A small network was shown many inputs. Here are its activations along a few directions, one row for each input.
Each table varies a few parts of the input and shows all the possible inputs, shuffled.
Descriptions start from the smaller parts, as in this example, which fits no table here: one of 8 places around a ring, together with either a single point or one of 11 places around a ring or (one of 3 separate values, together with one of 4 places along a line).
Shared parts are said once, and a part with two or three values counts as separate values.

Other details of the inputs shift rows strongly along two fixed directions, in all tables alike. That doesn't count.

Rows:
x1: [-36  28  21  16   5  27 -38  52  15  -2  20  26  29  28  20]
x2: [ 16  -1 -45 -23 -51   5 -22 -35   6  21 -23 -10 -26 -15  -4]
x3: [  4  43 -59 -50 -74 -18 -76 -26  26  47 -82 -35 -68  12   1]
x4: [-26  -3  33  27  22  -4 -38  58   5  -5  20  14  59  31   6]
x5: [-10  51 -25 -16 -35  12 -61  16  33  40 -54  -8 -78  17   0]
x6: [ -3  29 -10  -7 -12  23 -33  -5   3  25 -29  -2 -50  -2   3]
x7: [  1 -36  25   8  24   0  58  -4 -12 -20  35  22  20  -9 -24]
x8: [-51  26  46  20  27  24 -57  79  27  -7  25  34  47  50  17]
x9: [ 19   6 -36  -5 -23 -10 -11 -23  10  10  -7  -7 -17  -9 -14]
x10: [-37  20  39  29  35  19 -45  63  15  -3   1  13   4  42  13]
x11: [-11   4  31  17  35  23   6  30 -11 -11  20  12  13  18  18]
x12: [ 22 -35  29  -4  24   8  54 -11 -24 -23  23   0 -13  -4 -13]
x13: [-22   9  25   0   2  22 -18  27  11   2  20  15  18   9   2]
x14: [ 20 -51  44  33  68  -8  92  -7 -39 -40  53   8  16 -27 -15]
x15: [ -3 -22  20  16  18   9  47 -13 -19 -19  40  21  22 -18  -8]
x16: [ 23 -17 -18 -31 -20 -22  23 -28 -15   4 -20 -29  -6  -8  -6]
x17: [ 38 -23 -42 -29 -19 -19  53 -75 -18  -5 -32 -28 -19 -39  -5]
x18: [ 18  27 -68 -52 -65 -26 -35 -50  20  49 -78 -39 -75 -10  -8]
x19: [ 12  -6 -21   1 -13   3   5 -28  -6  -4   4  -3   9 -16  -4]
x20: [ 37 -43 -29 -27 -15 -20  75 -69 -28 -15 -16 -29  -5 -46  -6]
x21: [ 23 -50  15  -3   6  -8  48 -13 -19 -14  31   0  36 -18 -22]
x22: [  5 -18   9   2  -2   1   1   7  -8  -2  20   0  33  -1   1]
x23: [-13  18  -6   8  -4   5  -3   7   5   6  12  19  -8  -7  -3]
x24: [-28  28   4  19   5   6 -22  29  21   4  19  18   2  12   4]
x25: [-34  38   5  21  27 -14 -61  49  24  -2 -15  -5  37  38  35]
x26: [ 19 -20  15 -10   4  13  37 -22 -19  -6   9  -6 -27 -12  -1]
x27: [  0  15  12  13  23   7  -5  16  -8   1  -1  12 -17   1   3]
x28: [ 19  -9 -17  11 -10 -10   5 -26   0  -9   7   1   7 -17  -6]
x29: [  0 -32  20   0  21 -15  32   1 -25 -24  12 -18  46  -7  12]
x30: [ -6  12   7  20   3  -8 -25  24  18   0   6   4  26  20   2]
x31: [-29  40  -1   7 -13   7 -43  32  37  19  -6  15 -14  26   2]
x32: [ 32 -31 -24 -12   8 -32  57 -59 -23 -18 -11 -19  -2 -40  -2]
Description of these inputs: one of 4 places along a line, together with one of 8 places around a ring.
Q: The inputs of x4 and x7 match in every part but the place on the line of 4. If x22 is changed in the same way as x4 into x7, which row does it become?
A: x13
Q: Which other rows does x25 become when the place on the ring of 8 takes its other values? List them by row number.
A: x3, x16, x17, x18, x20, x29, x32
Q: Which other rows does x27 become when the place on the ring of 8 takes its other values? List them by row number.
A: x5, x6, x10, x11, x12, x14, x26

Rows:
x33: [-10 -10  46  37  69 -18  28  25 -16 -37  14  -6  61   5  21]
x34: [ -8  13 -20  18 -11   1 -13 -10   6   1  -1  12  17   1  -1]
x35: [-29  15  13  15 -11  12 -44  41  20   0   9  18  45  22   8]
x36: [ 28 -42   5 -20   3  -5  57 -30 -34 -10   0 -17 -16 -13 -10]
x37: [-17 -22  34  15  26 -15  -4  38   6 -27  26  -2  61  20  16]
x38: [ 34 -61  20 -10  22 -25  80 -35 -28 -24   4 -18  13 -16 -11]
x39: [ -4  14 -11  -6  -8  16 -16  -8   4   9  -6   9 -23 -11   7]
x40: [-24  27 -13 -10 -21  -3 -62  36  26  16  -7   5  20  27   0]
x41: [ 23  14 -36 -25 -21  -6   4 -34 -13  12 -44 -23 -56 -20   0]
x42: [ 10  18 -22 -30 -50   5 -17 -23  19  38 -26  -3 -91  -6 -42]
x43: [-22  25   4  26  15  20 -33  29  15  -7  17  19  21  20  14]
x44: [ -8  23 -10  -7  -3  10  -8  -6  -1   6 -20  -2 -26  -2  16]
x45: [ 34 -28   5  11  17 -12  78 -35 -13 -20  24  12 -42 -37 -35]
x46: [ 19   3 -28 -39 -45  19 -15 -30   0  36 -21  -4 -53 -15 -11]
x47: [-30  48 -19   9 -11 -13 -74  30  27  22 -20  10  16  26  17]
x48: [ 21 -42   6 -21   1   7  70 -38 -26  -5  14 -11 -14 -22 -10]
x49: [-10 -21  46  29  37  22  17  41 -14 -27  59  21  66  17   3]
x50: [ -7  27 -22   7  -7 -15 -50   8  21  17 -23 -21   2   5  18]
Q: What do these inputs look like to the network?
A: one of 2 separate values, together with either a single point or one of 8 places around a ring
Q: The inputs of x37 and x50 match in every part but the choice among 2 separate values. If x49 is changed in the same way as x37 into x50, which row does it become?
A: x43
Q: Which other rows does x42 become when the choice among 2 separate values takes its other values? List them by row number.
A: x45
